These are the activations of a small neural network, seen along a few directions. Each row is one input.
In each table, some parts of the input vary, and every possible input appears once, in random order.
Descriptions start from the smaller parts, as in this example, which fits no table here: one of 8 places around a ring, together with either a single point or one of 11 places around a ring or (one of 3 separate values, together with one of 4 places along a line).
Shared parts are said once, and a part with two or three values counts as separate values.
In the rows, 128 means zero.

Other details of the inputs shift rows strongly along two fixed directions, in all tables alike. That doesn't count.

Rows:
r1: [166 180 161 122 138  98 117 105 183 106 231]
r2: [120 115 131  89 199  98 109  22  77  82 154]
r3: [160 162 169 113 146  95 120 104 194 115 230]
r4: [ 69  96  96 123 113 125 138 129  71 154  62]
r5: [138 142 136 148  76 142 109 226 170 168 114]
r6: [129 139 122  80 173 109  98  21  67  67 149]
r7: [104 118 120  77 162  85 147  13  82  95 178]
r8: [171 118 149 153 125 184 136 208 180 160 112]
r9: [117  89 106 124 139 159 156 117  73 130  47]
r10: [128 145 133 182  99 142 109 221 177 168 123]
r11: [136 163 163  88 140  97  77 132 169 144 231]
r12: [ 62  85  97 156 133 118 134 128  82 147  66]
r13: [165 139 137 154  74 152 161 207 186 146 117]
r14: [116  96 101 165 148 155 146 113  76 114  51]
r15: [158 133 138 149  86 156 168 203 193 165 118]
r16: [ 68 108  89 147 107 129 125 128  71 130  58]
r17: [ 97 105  90 155 104 138 174 105  90 111  59]
r18: [198 172 166  80 143 121  83 120 164 103 205]
Each input here is: one of 3 separate values, together with one of 6 places around a ring.
Q: Changing only the choice among 3 separate values turns r18 into r13. The same change can be made to r9. Which row results?
A: r15
Q: Change only the choice among 3 separate values in r14. List by row number the other rows that result.
A: r1, r10
Q: Change only the choice among 3 separate values in r12. List by row number the other rows that result.
A: r2, r3

Rows:
r19: [ 78  91 100 146 117 143 129 152  81 152  55]
r20: [111  99  98 138 105 158 177 128  99 134  56]
r21: [ 99  87 102 139 102 132 174 139  99 143  55]
r22: [130 124 119  94 166 114 103  48  61  77 121]
r23: [129 129 110  92 140 104 140  40  73  72 128]
r24: [153 125 150 142 115 150 111 212 178 165 118]
r25: [159 154 161 110 161 109 114 105 166 121 215]
r26: [166 137 146 140 120 176 114 197 175 155 120]
r27: [162 138 143 138  96 151 151 193 179 157 134]
r28: [ 96 104 121 107 168  88 136  48  87 105 139]
r29: [135 141 137 142  80 138 136 197 180 164 138]
r30: [137 177 151 124 142  90  88 109 167 112 219]
r31: [ 87 142 103  96 126  79 120  50  69  96 145]
r32: [133 159 156 113 146  95  99 111 171 126 223]
r33: [107  90 104 164 133 162 171 122 105 133  60]
r34: [107  88 106 141 134 155 142 143  79 145  54]
r35: [179 163 159 122 155 116 107  99 168  91 199]
r36: [137 154 140 158 100 145  91 212 166 155 124]
Q: What do these inputs look like to the network?
A: one of 3 separate values, together with one of 6 places along a line
Q: Start at r35 and move only the place on the line of 6, one step at a time. The first step leads to r33. Which rows follow, in order?
A: r25, r28, r32, r30

Rows:
r37: [ 97  90 114 144 153 159  93 150  78 141  48]
r38: [133 145 130 149  53 154 123 247 188 179  99]
r39: [ 72  89  87 182 118 128 161 114  87 123  45]
r40: [136 139 120  79 159 117 135  26  80  78 165]
r41: [214 163 176  92 143 124 107 124 188  97 199]
r42: [ 68 105 102 118 129  86 141  84  70 134 122]
r43: [114 132 132  94 187 117  62  84  68 113 146]
r44: [155 134 153 146 130 140 144 157 201 149 162]
r45: [ 87  89 108 182  79 142 159 212 146 181  57]
r46: [ 97  99 108 129 158 117 170  62  84 119 115]
r47: [ 85 117 102 148 142 101 143  70  76 103 114]
r48: [170 128 137 161  93 191 156 200 189 144  92]
r49: [148 191 153  77 100  95  84 146 164 135 221]
r50: [216 170 171  89 148 122 111 117 172  97 207]
Q: Changing only one part turns r46 into r44. The same change can be made to r43. Which row results?
A: r37
Q: What do these inputs look like to the network?
A: one of 2 separate values, together with either a single point or one of 6 places along a line
Q: Change only the choice among 2 separate values in r47. List by row number the other rows that result.
A: r39
Q: Change only the choice among 2 separate values in r45. List by row number the other rows that result.
A: r42

Rows:
r51: [185 156 150  98 127 142 118 129 154 111 161]
r52: [125 173 141  85 130  81  75  93 126 105 203]
r53: [153 103 125 133 126 169 152 157 124 138  77]
r54: [146 171 155 151 113 121  80 192 194 149 183]
r55: [117  78 111 139 157 157 156 108  84 127  56]
r56: [ 67  99 110 108 152 106 114  88  67 136 109]
r57: [ 65 115  98 121 109  72 179  60  96 121 140]
r58: [113 150 148 116 154  95  79 114 137 130 195]
r59: [123 113 114 128 166 122 130  51  74  81 108]
r60: [141  95 109 206  68 175 236 198 183 158  57]
r61: [138 165 142  98 104 114  91 158 153 143 171]
r62: [ 77  96 100 111 122 120 128 122  67 145  80]
r63: [181 160 147 117 130 140 114 128 158 101 160]
r64: [164 117 142 182 135 179 140 194 174 147  94]
Q: What do these inputs look like to the network?
A: one of 2 separate values, together with either a single point or one of 6 places around a ring
Q: Changing only the choice among 2 separate values turns r53 into r62. The same change can be made to r64. Which row results?
A: r58
